These are the activations of a small neural network, seen along a few directions. Each row is one input.
Each table varies a few parts of the input and shows all the possible inputs, shuffled.
Descriptions start from the smaller parts, as in this example, which fits no table here: one of 4 places along a line, together with either a single point or (one of 2 separate values, together with one of 5 places around a ring) or one of 11 places along a line.
Shared parts are said once, and a part with two or three values counts as separate values.
(in the rows, 128 means zero)

Other details of the inputs vary at random and push rows far along three fixed directions, the same in every table; ignore that.

A family of inputs:
x1: [187 122 220 138 126 157 121 149 109 150 129]
x2: [183 153 185 161  95 158 105 156 123 144 128]
x3: [133 156 129 181  73 152  96 153 117 104 112]
x4: [100 172  85  97 163 127 162  73 166 137 162]
x5: [114  97 105 139 106  83 131 129 109 131 103]
x6: [ 85  37 150  88 167  93 157 109  63 126 109]
x7: [ 86  51  91 117 128  79 126 148  86 108 102]
x8: [140 138 129 122 140 153 115 141 150 118 126]
x9: [109 168  51 155  85  95 120 109 174 120 112]
x10: [137 118 117 152 108 136 100 164 125  94 100]
x11: [125 102 203 120 147 144 132 139  89 147 144]
x12: [148 168 145  73 197 163 153 106 173 159 187]
x13: [123 109 172 133 130 138 133 142  90 138 137]
x14: [130 149  92 138 101 116 126 110 161 122 107]
x15: [103 168  42 132 114 118 119 119 182 107 136]
x16: [ 90  73 104 103 159  91 163  94  87 117 121]
x17: [161 163 129  86 197 164 157 102 158 162 195]
x18: [149 157 156 167  68 136  88 162 142 119  95]
Description of these inputs: one of 3 separate values, together with one of 6 places around a ring.
Changing only the choice among 3 separate values turns x13 into x5. The same change can be made to x16. Which row results? -> x1
Change only the choice among 3 separate values in x2. List by row number the other rows that result. -> x3, x17
Change only the place on the ring of 6 in x17. List by row number the other rows that result. -> x7, x8, x10, x12, x15

A family of inputs:
x19: [156 177 107 152 102 148 110 143 167 130 137]
x20: [129 111 128 150  98 114 109 144 101 115 104]
x21: [118  94 152 152 106 120 121 146  81 120 109]
x22: [140  84 137 133 119 106 108 164 108 119 103]
x23: [151 108 159  97 172 132 150 119 115 163 157]
x24: [147 114 164  97 168 130 150 111 107 159 159]
x25: [101 119  97 165  78 106 112 140 105 104  99]
x26: [152 107 159  98 173 134 152 118 115 161 156]
x27: [114 104  99 133 100  94 101 152 137 101  86]
x28: [ 74 104  86 151  85  88 118 127 108  95  82]
x29: [141 188 100 133 115 146 119 123 188 131 137]
x30: [120  89 105 142 105  98 113 152 107 115  96]
x31: [ 58  91  45  69 207 123 158 101 122  94 158]
x32: [151 173 105 132 124 143 127 121 164 141 151]
x33: [121 182 133 151 110 156 127 112 154 128 141]
x34: [156 145 130 145 117 144 117 146 143 133 131]
x35: [138  89 134  85 183 108 156 115 118 155 150]
x36: [155 173 125 150 110 151 118 126 148 130 139]
x37: [133 173 104 118 135 136 135 101 169 137 142]
x38: [151 118 216  96 167 151 145 124 106 162 155]
x39: [100  81  76  79 180  75 173  78 110 145 141]
x40: [113  90 114 133 108  98 108 150 121 106  85]
x41: [153 129 209 104 162 155 143 125 113 158 153]
x42: [135 172 140 145 112 153 126 125 150 127 132]
x43: [129 193  92 126 121 138 130  97 179 130 143]
x44: [149  96 168 145 111 133 110 156  92 127 111]
x45: [152 145 140 132 121 140 109 149 161 123 120]
x46: [105 107 107 161  90 110 120 137  98 106 101]
x47: [118 188 104 134 125 146 142  96 169 131 146]
x48: [111  89 114 137 105 102 113 147 116 108  86]
x49: [179 114 192 102 174 150 136 145 126 160 158]
x50: [131 178 132 138 113 148 127 121 155 130 138]
x51: [121 105 143 135 101 115 105 146 109 116  95]
x52: [149 171 117 134 120 147 117 132 179 126 131]
x53: [161 169 108 135 121 140 114 140 174 131 143]
x54: [154 184  87 147 115 149 125 124 180 131 145]
x55: [125 110 135 103 168 118 167 100 107 150 153]
x56: [124 168 158 145 110 155 122 123 138 134 141]
x57: [ 72 121  70 156  73  89 113 126 121  91  82]
x58: [155 165 108 126 133 139 126 128 168 140 150]
x59: [138 117 225 110 167 162 150 118  99 161 160]
x60: [ 72 100  74  87 170  82 180  64 122 133 136]
x61: [135 185  85 128 125 142 133 103 187 130 141]
x62: [113 113  96 160  86 104 114 139 106 102  95]
x63: [146 170 126 136 117 151 118 128 166 131 131]
x64: [119  91 192 122 153 187  92 197  80  95 136]
x65: [126  99 139 131 108 111 103 159 121 115  95]
x66: [132 185 100 126 128 141 134  96 174 130 142]
x67: [ 61  97  54 132 125 130  99 159 110  56 105]
x68: [148  93 173 142 115 131 110 157  88 129 110]
x69: [146 179 110 135 116 144 113 132 183 126 131]
x70: [136 113 165 152 101 132 115 156  92 125 116]
x71: [100  75  81  67 189  73 168  89 136 135 130]
x72: [161 154 125 139 124 145 118 142 156 133 137]
x73: [132 190  91 130 123 142 134  94 180 126 141]
x74: [106  99 103  83 173  98 164  83 126 141 135]
x75: [164 126 200 113 161 154 145 128 104 162 163]
x76: [124 118 123 112 157 120 163 101 114 143 150]
x77: [100 104 119 163  92 110 119 136  90 109 104]
x78: [137 178  93 124 133 141 133 110 186 134 141]
x79: [ 82  99  66  79 169  73 169  67 127 132 129]
x80: [146 100 218 138 117 147 111 161  85 130 110]
x81: [115  96 111 151  98 103 121 138  94 107  98]
x82: [139 102 177  85 179 132 153 108 113 158 146]
x83: [108 105 109 139  93 102 105 145 121 108  88]
x84: [150 153 146 147 109 146 119 138 126 132 137]
x85: [153 134 195 120 156 159 146 126 106 161 165]
x86: [ 99  82  76  77 178  74 171  78 110 146 142]
x87: [137  94 181 131 115 130 107 161 100 129 102]
x88: [121 109 127 144  97 115 102 157 124 112  90]
x89: [134 189 127 155  97 153 117 128 161 122 129]
x90: [165  94 199 144 116 149 107 173  90 136 118]
x91: [133 178 133 158 104 154 123 124 139 134 150]
x92: [116  90 114 129 110  94 106 154 125 105  86]
x93: [105 104  99  96 169  96 174  87 110 145 149]
x94: [ 99  82  77  83 179  77 177  72 107 140 141]
x95: [114 163 119 124 148 193 101 162 145  93 159]
x96: [ 86 114 122 156  88 109 114 132 104 105  96]
x97: [143  98 224 141 116 151 115 164  82 130 112]
x98: [ 96 120 101 171  79 108 112 136 102 104 102]
x99: [137 169 132 137 119 148 129 116 152 127 135]
x100: [150 114 218 118 166 162 152 123  88 165 170]
x101: [141  81 136 135 119 109 111 163 108 116 103]
x102: [150 180  74 133 131 138 133 113 187 131 150]
What is each input in this table made of? -> one of 4 places along a line, together with either a single point or (one of 2 separate values, together with one of 10 places along a line)
Changing only the place on the line of 4 turns x78 into x48. The same change can be made to x40. Which row results? -> x52
Changing only the place on the line of 4 turns x35 into x58. The same change can be made to x88. Which row results? -> x29
Changing only the place on the line of 4 turns x34 into x54. The same change can be made to x68. Which row results? -> x44
Change only the choice among 2 separate values in x97. List by row number the other rows that result. -> x76
Start at x98 and move only the place on the line of 10, one step at a time. The first step leads to x85. Which rows follow, in order? -> x93, x75, x20, x39, x23, x30, x35, x22
Change only the place on the line of 10 in x56. List by row number the other rows that result. -> x27, x29, x38, x43, x50, x51, x57, x65, x83
